A small network was shown many inputs. Here are its activations along a few directions, one row for each input.
In each table, some parts of the input vary, and every possible input appears once, in random order.
Descriptions start from the smaller parts, as in this example, which fits no table here: one of 2 separate values, together with either a single point or one of 11 places along a line or (one of 6 places along a line, together with one of 8 places around a ring).
Shared parts are said once, and a part with two or three values counts as separate values.
(in the rows, 128 means zero)

Other details of the inputs vary at random and push rows far along two fixed directions, the same in every table; ignore that.
To show where, the next rows are all for the same input, with only those details redrawn:
[136 114  97 137 121 127 138 135 101 130 139 150 118]
[ 99 154 123  93 126  69 100 116 129 119 159 154 131]
[ 99 165 136  88 127  71  94 112 134 118 160 144 130]
[129 111  91 134 122 118 137 135 101 130 141 158 119]
[115 166 140  99 124  95  99 113 130 123 154 131 126]
[107  84  59 127 126  82 143 144  97 125 145 195 127]

Table:
R1: [161 123 145 175 124 175 166 138 128 133 131  91 150]
R2: [110  96 158 138 114 179 128 147 142 136  82 142 136]
R3: [158 190 179 104 146 134  94 107 154 123 108  63 115]
R4: [179 128 120 146 127 199 142 127  95 140 104  94  85]
R5: [112  79  99 158 119 133 166 142 119 135 153 150 149]
R6: [111 159 134  79 153  63  98 112 151 111 119 121 128]
R7: [100  79  86 153 116 105 165 143 110 130 165 179 154]
R8: [ 97 148 142 112 122  81 106 111 142 118 174 150 148]
R9: [149 114 103 129 131 154 141 129 103 133 119 126 102]
R10: [ 96 149 155 121 116  90 117 112 147 120 181 141 157]
R11: [134 101  84 141 121 125 144 140  96 130 137 161 118]
R12: [ 98 152 136 100 130  90 105 113 149 128 156 128 135]
R13: [170 132 152 165 119 217 154 123 118 145 130  73 122]
R14: [132  84  76 139 143 103 156 144 116 122 106 147 130]
R15: [158 183 192 137 131 147 112 109 156 121 136  69 143]
R16: [133 102 122 165 126 121 160 139 131 120 141 136 157]
R17: [141 100 117 155 138 138 155 140 132 128 119 113 144]
R18: [128 109 182 137 119 230 137 141 151 149  63  92 129]
R19: [157 107  96 152 134 132 152 144 111 127 110 132 124]
R20: [123 106 106 149 121 131 147 133 110 133 154 150 139]
R21: [168 120 156 179 127 194 166 136 136 135 119  67 146]
R22: [104 150 136 101 148  75 115 117 159 119 131 116 147]
R23: [142 108  83 133 128 126 135 137  88 129 122 160  98]
R24: [136 101  78 132 127 120 141 139  91 128 131 168 107]
R25: [133 101 104 153 135 117 155 142 122 124 130 140 148]
R26: [105 158 145 100 145  71 105 116 166 117 133 112 147]
R27: [ 81 159 212  83 110 185  89 115 168 147 108 102 131]
R28: [173 111 135 172 135 192 167 136 125 135 106  78 134]
R29: [ 55 127 167  87 107 121  87 124 158 134 125 170 141]
R30: [125 163 131  93 146  67  96 117 137 113 118 131 119]
R31: [117 157 141 112 138  74 109 117 155 113 140 130 144]
R32: [ 79  85 137 120 121 142 126 152 143 136  89 167 144]
R33: [169 189 176 110 146 150 102 106 144 124  95  54 105]
R34: [136 179 200 128 133 148 125 108 168 125 138  51 156]
R35: [112  87 153 138 120 200 136 151 148 146  69 127 134]
R36: [118  93  81 127 128 111 144 136 106 128 134 158 120]
R37: [159 126 157 169 113 212 164 125 122 145 141  76 136]
R38: [ 80  87 135 121 105 165 126 147 128 147 106 174 132]
R39: [ 97 164 140 100 124  73  98 109 146 118 168 147 137]
R40: [189 127 128 168 128 174 148 136 115 128 103  98 114]
R41: [162 113 112 155 121 177 145 135 106 139 121 109 108]
R42: [143 192 175  96 132 141  87 102 142 128 134  79 106]
R43: [144 104  89 133 141  93 136 139 114 114 112 161 118]
R44: [109 157 129  86 136  82  89 111 132 120 135 134 108]
R45: [113 174 140  88 128  73  81 106 130 113 146 144 108]
R46: [117  84  67 138 121  88 141 141  99 120 145 193 122]
R47: [107 144 113  91 145  32  95 119 138 103 125 163 123]
R48: [148  94  91 149 139 127 152 145 120 128 103 127 126]
R49: [136 180 173 113 126 154 112 104 146 137 145  76 124]
R50: [129 102  89 149 121 130 150 139 105 134 144 158 126]
R51: [148 194 181 120 137 131 107 110 156 124 130  72 137]
R52: [152 116  99 132 142 113 138 140 112 122 108 139 116]
R53: [165 130 151 166 118 205 147 126 123 144 133  80 126]
R54: [ 54 126 173  81 114 139  90 127 166 141 114 149 138]
R55: [138 102  89 126 148  97 132 138 119 120  95 143 112]
R56: [148 124 107 134 122 129 127 129 103 123 132 150 104]
- What is each input in this table made of? => one of 2 separate values, together with one of 4 places along a line, together with either a single point or one of 6 places along a line
- The inputs of R19 and R14 match in every part but the place on the line of 4. If R1 is changed in the same way as R19 into R14, which row does it become? => R34
- The inputs of R23 and R44 match in every part but the place on the line of 4. If R51 is changed in the same way as R23 into R44, which row does it become? => R26
- Which other rows agree with R21 in the place on the line of 4 and the choice among 2 separate values? List them by row number. => R3, R17, R26, R35, R48, R55
- Which other rows does R6 become when the place on the line of 4 takes its other values? List them by row number. => R3, R43, R52

Table:
R57: [162  52  28 189 131 117 192 154  75 127 156 166 121]
R58: [159 132 149 143 112 201 123 131 116 137  98 111  98]
R59: [ 56 146 177  86 122  91 108 117 182 125 152 131 178]
R60: [137 173 165 117 161  79 122 111 171 108 119  75 152]
R61: [144  52  41 179 123 113 190 154  74 126 156 182 137]
R62: [ 50 136 164  65 123  95  83 122 162 131 113 149 134]
R63: [ 93 153 128 114 124  61 112 120 144 122 173 143 157]
R64: [183 157 139 138 120 188 126 120  95 136 116  97  89]
R65: [138 166 148  84 159  77  87 121 157 109  85  99 122]
R66: [175 167 121 123 133 148 115 106 106 127 128  98  85]
R67: [ 75  81  44  97 135  39 126 148 107 121 136 235 123]
R68: [139 115 162 165 117 204 151 134 139 145 126  98 149]
R69: [156 108 152 158 117 244 137 141 116 153  81 102 101]
R70: [125 152 174 135 114 134 120 111 148 125 153 106 146]
- The inputs of R65 and R60 match in every part but one. If R66 is changed in the same way as R65 into R60, which row does it become? => R57
- What is each input in this table made of? => one of 2 separate values, together with either a single point or one of 6 places along a line
- Which other rows does R59 become when the choice among 2 separate values takes its other values? List them by row number. => R62

Table:
R71: [102 150 158 109 114 124 102 122 139 128 142 142 133]
R72: [105  83  54 132 132  68 149 140 101 123 156 193 130]
R73: [177 187 184 122 129 181 101 110 135 130 101  62  99]
R74: [138 167 195 117 128 193 112 117 155 142  97  63 125]
R75: [172  79 121 184 118 222 168 158 107 145  76 123 118]
R76: [172 117 148 176 105 232 148 142 109 147 104 104 113]
R77: [108 139 162 122 126 127 119 119 155 128 140 112 148]
R78: [140  72  58 170 124 114 178 147  88 127 154 173 136]
R79: [162 134 124 138 122 163 126 127 106 132 115 118  98]
R80: [125 177 161  86 141  97  85 110 148 116 112 110 116]
R81: [ 88  81  98 135 123  98 146 138 129 126 147 175 150]
R82: [148 183 159 111 127 139 102 105 131 129 144  92 111]
R83: [175 104 100 171 129 172 163 141 100 135 117 111 114]
R84: [ 85 148 121  93 147  21 111 118 154 104 157 151 161]
R85: [129  85  71 133 138 100 145 143 109 123 115 164 119]
R86: [166  93  92 155 127 164 149 143  93 132  99 140  99]
R87: [117 114 138 125 123 163 133 133 130 141 114 120 127]
R88: [151 167 202 140 122 193 121 114 160 137 119  56 137]
R89: [117  75  57 137 145  74 157 148 112 119 121 177 133]
R90: [130  76 102 168 114 167 167 145 109 138 136 149 136]
R91: [ 98 158 130  82 141  54  90 111 145 113 145 140 130]
R92: [150 103 129 159 111 222 156 140 105 152 114 111 113]
R93: [151 100  95 165 130 128 163 140 107 126 139 134 137]
R94: [128 141 118 110 125 113 110 120 113 125 135 146 107]
R95: [128 182 155  97 131 107  92 103 139 123 144 104 118]
R96: [101  82  99 130 120 142 146 142 115 139 124 160 128]
R97: [112 168 143  96 141  71 102 112 151 116 144 116 136]
R98: [ 66 144 148  83 127  61  87 122 156 118 141 167 149]
R99: [102 150 164 104 124 113 100 125 155 125 121 133 140]
R100: [124 137 112 122 131  93 125 122 124 123 151 137 128]
R101: [121 149 133 119 137  77 123 120 143 114 151 121 149]
R102: [171 181 173 122 138 165 108 112 140 129 105  61 111]
R103: [ 93 153 173 102 135  98 106 114 174 122 133 112 156]
R104: [108  99 120 124 126 147 139 141 130 137 108 138 132]
R105: [117 103  83 142 130  76 150 134 113 119 161 166 145]
- What is each input in this table made of? => one of 5 places along a line, together with either one of 3 separate values or one of 4 places along a line
- The inputs of R83 and R100 match in every part but the place on the line of 5. If R91 is changed in the same way as R83 into R100, which row does it become? => R95
- Which other rows agree with R90 in the place on the line of 5? List them by row number. => R71, R72, R78, R82, R92, R94
- Start at R74 and move only the place on the line of 5, one step at a time. The first step leads to R104. Which rows follow, in order? => R87, R96, R92

Table:
R106: [181  54  74 221 102 196 192 147  82 139 147 147 125]
R107: [ 52 117 130  83 142  36 100 134 162 108 127 175 158]
R108: [ 80  93  69 108 150  26 130 116 147 112 162 167 147]
R109: [166 146 110 126 135 135 145 130  89 125 132 104 116]
R110: [178 155 177 137 120 248 118 117 120 155  98  51  80]
R111: [149 133 116 146 146 135 155 133 134 140 122  96 142]
R112: [172 112 112 174 143 155 160 138 129 132 114  82 138]
R113: [149 171 164 154 113 149 136 129 129 139 156 105 150]
R114: [125 156 103 105 143  61 131 122 111 114 138 144 134]
R115: [111 121  83 105 135  77 113 146 113 125 107 196 118]
R116: [195 220 202 121 136 146 100  90 144 110 141  38 110]
R117: [125  89  65 140 142 114 166 149 114 135 131 133 140]
R118: [142  64 114 170 124 174 164 152 122 128  95 138 119]
R119: [ 56 101  85  66 134  36 105 143 130 123 122 195 136]
R120: [113  48  88 158 110 186 181 168 100 150 109 167 148]
R121: [190  90 107 220 108 197 181 157  91 138 132 121 142]
R122: [ 63 189 201  57 130  67  60  84 192 113 148 111 138]
R123: [178 153 142 137 117 180 104 112 121 127 104 108  85]
R124: [152  98 113 188 111 134 160 140 117 123 158 150 140]
R125: [ 39  95  94  71 131  44 119 145 138 120 131 193 152]
R126: [ 89  93 129 124 116 164 141 131 126 143 139 146 136]
R127: [138 129 133 129 130 156 130 139 123 140  86 125 120]
R128: [166 166 142 124 137 122 122  97 118 112 146  90 107]
R129: [153 192 209 105 120 174  78  90 160 131 110  53 102]
R130: [150 132 131 140 142 110 141 119 158 120 140  96 135]
R131: [163 138 162 143 132 176 117 133 131 136  83  90 115]
R132: [151  77 123 187 108 231 189 162 107 155  88 129 142]
R133: [131 111  74 128 148  50 143 135 100 102 135 165 136]
R134: [109 225 202  93 112 101  82 105 156 128 187  86 156]
R135: [149 196 166  93 121 153  82 120 128 134 111  99 100]
R136: [103  86 134 137 116 152 143 126 137 129 131 151 143]
R137: [101 183 155  84 148  94  97  94 163 130 171  79 130]
R138: [ 91  68  89 126 123 146 146 141 113 140 121 161 115]
R139: [118 149 201 127 121 160 112 113 166 124 131 101 150]
R140: [ 48 158 156  64 136  47  90 122 168 120 128 154 158]
R141: [181 214 207 116 124 167  71  99 151 119 109  67  93]
R142: [ 93 140 119 122 113  94 120 117 123 130 192 153 142]
R143: [113 108  64 108 141  69 141 123  90 119 161 169 110]
R144: [ 69  85 120 125 130  88 136 144 144 120 127 185 169]
R145: [155  67  53 154 123 176 150 151  71 144 106 176  76]
R146: [134 100 123 134 131 126 125 135 132 123 100 143 112]
R147: [151 152 137 126 134 127  98 132 125 120 101 135 108]
- What is each input in this table made of? => one of 6 places around a ring, together with either one of 3 separate values or one of 4 places along a line
- The inputs of R120 and R126 match in every part but the place on the ring of 6. If R119 is changed in the same way as R120 into R126, which row does it become? => R110
- Start at R123 and move only the place on the line of 4, one step at a time. The first step leads to R129. Which rows follow, in order? => R122, R136
- Which other rows does R134 become when the choice among 3 separate values takes its other values? List them by row number. => R109, R117
- Which other rows does R140 become when the place on the ring of 6 takes its other values? List them by row number. => R107, R118, R122, R125, R138
